A small network was shown many inputs. Here are its activations along a few directions, one row for each input.
Each table varies a few parts of the input and shows all the possible inputs, shuffled.
Descriptions start from the smaller parts, as in this example, which fits no table here: ring(5) and (point or line(11) or (values(3) and line(4))).
Shared parts are said once, and a part with two or three values counts as separate values.

Other details of the inputs shift rows strongly along two fixed directions, in all tables alike. That doesn't count.

Table:
r1: [ -8  11 -43  15  -2 -18  16  -5  -8 -20 -10]
r2: [  9 -52  67 -30  13 -20 -31 -87  -5  75  -2]
r3: [-25 -18   4  10   8  17  -9 -29  -6  12 -41]
r4: [ 24   5  25  -2 -18  10 -23 -20   3  28   3]
r5: [-14  -6   0  -6  15  15  -6  -5   7   1   4]
r6: [  2  -5  -5   7  -5  -4  -2   9  -6 -10   5]
r7: [ -8   4  -2  -9  11   0   6  21  15 -13  16]
r8: [ 15   4  27  -9  -8  22 -25 -37  -2  23  -6]
r9: [-12  -3   1  -2   1  -2   6  18   6   0  -5]
r10: [ 16 -11  34   1  -9  18 -30 -20  -3  26  -6]
r11: [ 10  13   4  -5   5   9   1  -7 -11  -1   4]
r12: [-3 -8 10  1 -7  6  0  0 11  7 -8]
r13: [-8 -7 -6  1 -5  0  7 11  7 -2  2]
r14: [  5   3  -8  13 -10 -11   0   4  -5  -4   6]
r15: [-33  -6 -29  11  19  -5  19  -2  -6 -22 -32]
r16: [ 19  16   6 -16 -11   2  -6  10   4   3  30]
r17: [ 43  32  33 -30 -16  -6   7  60  12  -1  74]
r18: [  3  -1   0   6  -7  -8   0   9  -1 -12  -2]
r19: [-17  11 -33   9  15  -2  20 -16 -20 -29 -18]
r20: [-37  -8 -32  11  11  -6  16   1  -7 -17 -29]
r21: [ 10  13   7  -4   4   8   1 -10 -10  -4   2]
r22: [-12   2 -30  27   0 -20  12  -9 -10 -24 -28]
r23: [ 10   4  -8  14  -7 -11   0   6  -5  -3   1]
r24: [ 22   3  12  -4 -14 -10   2  39   4  -8  31]
r25: [-13  -4  -3  -3   8   3   4  16   1  -1   5]
r26: [-11  -4  -3  -1   3   0   7  19   3   2  -3]
r27: [-3 -8 -3  3 -5 -1 10 12  9 -5 -2]
r28: [-10  -2   2  -3   7   0   6  17   4  -3  -2]
r29: [ 2 -5 -6 -1 -5 -4 11 27  9 -4  9]
r30: [-19 -10   1   1  19  17  -5 -22   5  -3 -16]
r31: [  7  15  -8  -6  -4  -5   3  -2   0 -11   2]
r32: [ 12  11 -14   5  -7  -9   1   0  -2  -2   4]
r33: [ 23  17   6 -16 -10   2  -4  11   4   4  27]
r34: [-10   0  -6  -7  16   6   3   9   9  -7   8]
r35: [ -3  -8  -2  25  -3   4 -13 -39 -12   7 -35]
r36: [-2  0  2 -7  7  1  5 29  6  1 12]
r37: [ 17   6   3   5 -10   2 -10 -15  -1  12   0]
Each input here is: point or (line(4) and line(9)).
Which other rows does r12 become when the line(4) part takes its other values? List them by row number. -> r13, r27, r29
Which other rows does r15 become when the line(4) part takes its other values? List them by row number. -> r25, r28, r36

Table:
r38: [-27  -3 -47   8  19 -36  37  -8 -18 -34 -24]
r39: [-12  -4 -17   8  -2   2   7  13   0  -8 -10]
r40: [ -6  -4 -21  -4   7 -22  20   4   0  -5  -1]
r41: [ 24  -5  29 -21 -15  -7  -8  22  18  23  43]
r42: [ -9 -13  18  11   3  16 -22 -35  -1  19 -25]
r43: [ 17   5  29 -11  -8  14 -12  36   9  14  35]
r44: [-13   0 -18  10   7  -4  14  16 -10 -22 -15]
r45: [ -4   7  11  -5   5  26 -14  -9   6   8  -3]
r46: [ 27  -3  34 -22  -7  -8  -5  21  10  12  45]
r47: [-12 -17  13  12  -4  13 -20 -38   1  23 -38]
r48: [ -4  -5 -20  -2  10 -22  15  17   3 -20  15]
r49: [-28  11 -47  13  17  -4  31   6  -8 -45 -25]
r50: [ -1  17 -19  -8  -4  -2  20  41  13 -20  23]
r51: [ -9 -10   4  -3  12  -3  -4 -28  -8  16 -13]
r52: [ 31  21  15  29 -26  40 -51 -92 -28  25 -45]
r53: [ 26   2  36 -15 -14  -3  -8  33  13  13  37]
What is each input in this table made of? -> point or (values(3) and line(5))
Which other rows does r47 become when the values(3) part takes its other values? List them by row number. -> r42, r53

Table:
r54: [-19  19 -34   9  15   3  19  19   2 -39 -11]
r55: [-27 -25 -36   3  23 -42  26  10   0 -20  -2]
r56: [  1  14  -4 -18   6   5   8   0  -3   0  13]
r57: [ 15 -16  25 -23  -5 -20   6  56  26   6  60]
r58: [-30   2   7  12  14  51 -27 -65 -11  15 -61]
r59: [-13  10 -39   6  15  -4  23   7  -1 -46  -4]
r60: [ -1  15  -2   3   6  21  -6   7   7 -14   7]
r61: [-40 -31 -38  14  23 -18  16 -14  -4 -22 -28]
r62: [ -1   5   4  28 -13  29 -28 -45  -6  11 -48]
r63: [-34 -18 -14  16  13  15  -5   5   7  -8 -20]
r64: [-38 -23  15  10   8  33 -17 -27   6  28 -51]
r65: [ 14  13 -18  15 -18  -7   5   3   0 -17 -10]
r66: [ 47   8  50 -19  -4 -37  13  64 -19   0  64]
r67: [ 23  -5  31  17 -22  34 -45 -59  -2  30 -24]
r68: [ -8  11  25  -4   5  55 -32 -41  -4  32 -26]
r69: [ -8  -5   0  27 -13  33 -30 -86 -19  23 -75]
r70: [  4  11  -6  -5   6  14  -3   2   2 -15  13]
r71: [  1  10 -48  20  -8 -26  15  -2 -11 -34  -2]
r72: [ 19   9  42 -29  -6  20 -18  -7   7  29  27]
r73: [ 21  -8  37   8 -22  18 -40 -64  -4  40 -23]
r74: [  7 -10  23 -30  -8 -20  15  59  21  14  49]
r75: [ 33  18  27   9 -29  29 -40   2   7  23  19]
r76: [-17   8 -36   0  18 -19  28   4  -4 -40  -5]
r77: [  1 -16  37  -7  15  20 -35 -78  -9  33 -21]
r78: [  4  12  -2 -22  12  -8  11  -3  -6   7  15]
r79: [-43 -26 -42  19  21  -6  16  -6  -1 -28 -36]
r80: [ -6  13  -8  25 -13  36 -24 -45 -14  19 -49]
r81: [ 41   4  33  -2 -29   3 -28 -12   5  22  31]
r82: [-31 -21 -36  12  16 -17  27  21   9 -34 -13]
r83: [ 42   3  30  -7 -22  -9 -28 -14   0  34  34]
r84: [-18  18 -40  11  15   8  13  16  -1 -41  -3]
r85: [ 13   5  -6   3  -9 -12  -4 -37 -16  24 -16]
r86: [  5   3 -42  18  -1 -44  22  -8 -10 -29  -3]
r87: [-30 -26 -29  -1  24 -46  35  11   2 -19 -13]
r88: [ 27  21  18 -24  -5   3   5  49  19  -9  51]
r89: [ 32  25   3  -4 -29   8  -6  18   1  15  20]
r90: [-33 -16 -25  17  14  -1  13  22  12 -25 -17]
r91: [ 17  17 -13   1 -19  -7   3  -4  -8   7   6]
r92: [ 34  15  33  10 -31  27 -37   0  10  20  18]
r93: [ -7  -2 -38  21   3 -37  17 -35 -16 -17 -36]
r94: [-32 -19 -39  -5  23 -39  39  12  -5 -12 -13]
r95: [ 50  21  48 -12 -19  -1   7  86  -9 -15  63]
r96: [  2 -21  40 -26  -3  11 -13   4  11  46  18]
r97: [-11   6 -39  -1  23 -26  24  -3  -9 -33   5]
r98: [-15 -31  -6  -3  19 -33  15   1   6  -3   3]
r99: [-33 -27  19  11  11  29 -19 -27   9  23 -47]
r100: [ 38  27  42  -1 -16  10   1  91  -7 -18  54]
r101: [ -2 -26  34 -23   5 -15  -2   0  10  38  10]
r102: [-17 -16   5  -9   1   1  10  22  13   8  -3]
r103: [-26 -22  35   2   5  51 -33 -36   5  53 -43]
r104: [-20  17 -40   0  13  -3  30  13  -4 -38 -10]
r105: [  8 -28  54 -23  -4   2 -19   5  20  41  21]
r106: [ -5  20 -17 -12   8  12  13   8  -3 -12   2]
r107: [  2 -16  40 -23  -6  25 -15  12  15  45  12]
r108: [ 10   0  -2   7 -11 -18  -4 -39 -14  18 -20]
r109: [-15   2 -30  24  17 -31  39  21 -42 -60 -23]
r110: [  9  24  -9  15 -24  12  -6  12   0  -2  -7]
r111: [ 20   6  41 -32   2   4 -13 -12   3  34  27]
r112: [  3   8  -4  -9   7   3  -3  -4  -1 -11  19]
r113: [ 41  23  10 -13 -33 -21   5  43   8   6  52]
r114: [-33 -19 -31   6  13 -21  32  30  11 -30 -15]
r115: [ 27  14  16 -24  -4  -7   4  38  14 -10  62]
r116: [-15   5 -34  -4  24 -33  31   0  -6 -33  -4]
r117: [ 20  13 -14  14 -20   2  -9   0  -2 -10   8]
What is each input in this table made of? -> line(4) and (point or (values(3) and line(5)))
Changing only the line(4) part turns r109 into r66. The same change can be made to r91. Which row results? -> r85
Changing only the line(4) part turns r74 into r64. The same change can be made to r72. Which row results? -> r58
Start at r94 and move only the line(5) part, one step at a time. The first step leads to r101. Which rows follow, in order? -> r87, r98, r55
Which other rows does r88 become when the values(3) part takes its other values? List them by row number. -> r65, r114
Which other rows does r88 become when the line(4) part takes its other values? List them by row number. -> r54, r76, r116
Which other rows does r75 become when the line(4) part takes its other values? List them by row number. -> r71, r83, r117
